Each row below is a small network's average activation on inputs in which a field has the value named, seen along a few directions.
Related values have similar rows: they may be neighbours, one step apart, or belong to one group.
In the rows, 500 means zero.
Strong random noise was added to every row along 9 fixed directions; ignore it. To show where, here is one row again and again, with new noise each time:
[353 273 341 399 451 321 486 474 379 353 431 405 487 275 690 328 281 357
 479]
[451 402 342 206 653 267 524 443 340 439 764 708 556 405 611 366 596 320
 460]
[412 570 698 360 626 438 765 407 392 313 550 569 570 583 476 743 653 435
 229]
[630 596 863 633 497 515 658 586 702 506 428 375 438 512 252 331 505 513
 205]
[444 479 679 523 524 420 635 517 402 259 291 383 541 477 451 753 546 467
 370]
[267 629 424 371 530 762 626 416 595 480 630 770 289 535 230 575 391 365
 325]
[667 671 767 679 515 720 280 541 561 489 447 280 337 433 310 287 414 742
 227]
[342 429 499 287 624 134 637 398 313 221 462 370 545 391 756 505 518 293
 316]
[808 754 783 506 686 738 418 569 517 659 608 603 552 616 172 644 755 691
 473]
[603 586 588 374 740 364 463 541 340 405 448 450 488 429 437 587 606 406
 384]
[647 385 339 282 719 540 285 522 137 585 534 528 539 274 601 469 337 476
 514]


Field Mulun:
l8: [434 136 338 611 200 268 621 525 352 419 422 626 725 453 734 400 552 569
 720]
l4: [359 452 192 740 346 581 300 505 533 324 437 620 306 522 345 377 566 583
 581]
l3: [633 497 744 722 542 549 623 702 427 576 317 338 516 478 432 730 322 494
 346]
l7: [566 516 563 448 564 467 639 432 596 821 480 303 577 565 732 617 303 459
 584]
l5: [524 408 455 700 403 269 507 627 680 474 327 191 365 425 608 368 365 437
 608]
l2: [564 293 337 694 388 234 282 726 458 440 493 648 487 396 517 333 520 441
 533]
l1: [495 534 377 372 620 719 403 405 383 516 653 650 349 455 410 591 371 499
 354]
l9: [621 538 466 701 459 672 342 641 327 474 154 319 502 489 467 636 429 766
 556]
l6: [684 556 664 542 536 868 487 524 377 784 525 340 504 515 594 417 191 565
 233]
l12: [571 440 641 528 488 644 770 582 683 705 352 489 572 539 400 494 467 423
 523]
l11: [338 590 496 585 415 562 380 472 406 341 344 548 574 668 612 924 676 589
 480]
l10: [495 373 466 520 410 572 607 483 531 651 405 380 504 443 529 460 298 457
 660]
l13: [560 340 495 459 439 394 562 383 590 491 688 611 568 583 550 219 541 553
 462]
Mulun is arranged as 4 separate groups.
Q: Which other values are in the same group as l9? Give them in the order they are listed.
A: l8, l4
Q: Which other values are in the same group as l3? Give them in the order they are listed.
A: l7, l5
Q: Which other values are in the same group as l1? Give them in the order they are listed.
A: l12, l10, l13

Field Vasa:
f6: [265 545 465 479 323 696 644 447 742 474 346 474 469 613 433 510 413 387
 524]
f20: [598 406 568 804 353 252 399 710 454 173 373 585 598 518 330 585 813 510
 494]
f17: [760 591 560 482 483 604 463 564 519 743 258 314 504 432 385 555 366 562
 733]
f24: [472 734 642 304 766 424 674 340 483 518 388 365 596 700 610 734 706 411
 462]
f7: [442 388 324 440 582 553 285 599 419 438 505 551 376 348 380 545 407 466
 628]
f18: [782 252 582 759 413 631 325 753 304 504 424 526 712 395 408 783 630 654
 665]
f23: [438 693 482 602 461 611 489 528 830 517 605 534 337 626 331 235 496 376
 256]
f22: [543 524 490 541 665 398 617 701 449 551 279 620 404 562 219 711 519 305
 456]
f19: [400 608 405 532 446 614 263 513 658 332 456 472 296 456 344 493 657 513
 669]
f12: [448 490 430 655 317 445 193 452 463 396 735 481 426 420 637 224 457 751
 434]
f14: [509 551 543 548 458 551 540 526 523 522 358 468 565 533 571 797 389 481
 546]
f1: [707 595 401 520 495 850 405 530 540 895 296 453 551 573 344 666 388 660
 943]
f2: [310 332 413 626 327 542 475 562 536 372 373 468 411 503 547 423 331 500
 409]
f16: [520 611 303 540 521 337 126 532 638 433 415 430 364 358 506 164 586 477
 659]
f8: [479 544 497 518 446 378 554 468 768 572 481 516 500 576 337 454 620 502
 761]
f9: [589 359 390 581 560 429 396 702 563 463 186 445 467 395 282 687 544 386
 901]
f13: [518 466 516 521 538 220 415 465 535 546 548 232 427 357 690 148 435 493
 583]
f3: [334 619 515 570 560 277 627 556 856 507 470 326 321 521 513 314 470 248
 477]
f15: [569 670 719 493 471 414 465 393 630 377 568 327 443 495 558 217 620 586
 349]
f5: [271 575 306 451 633 312 433 496 450 346 630 639 336 524 454 586 544 337
 553]
f11: [477 578 557 601 376 584 343 506 574 471 592 510 354 422 349 396 444 705
 468]
f10: [450 168 375 742 115 518 704 695 608 581 305 718 632 508 369 581 410 468
 875]
f25: [409 301 360 422 515 548 436 506 337 347 434 525 553 349 566 767 389 409
 554]
f21: [519 443 242 292 552 395 602 453 364 726 244 454 650 461 639 589 340 268
 849]
f4: [474 649 446 404 590 509 266 476 295 275 585 557 353 439 442 785 719 499
 558]
Each value of Vasa is a pair of two hidden parts, and every pair occurs once (5 first parts, 5 second parts).
Q: f21 and f10 share the first part; f21 and f1 share the second. Which value has the first part of f1 and the second part of f10?
A: f22
Q: f19 and f25 share the first part; f19 and f9 share the second. Which value has the first part of f9 and the second part of f25?
A: f7
Q: f12 and f17 share the first part; f12 and f5 share the second. Which value has the first part of f5 and the second part of f17?
A: f8
Q: f2 and f24 share the first part; f2 and f23 share the second. Which value has the first part of f23 and the second part of f24?
A: f6
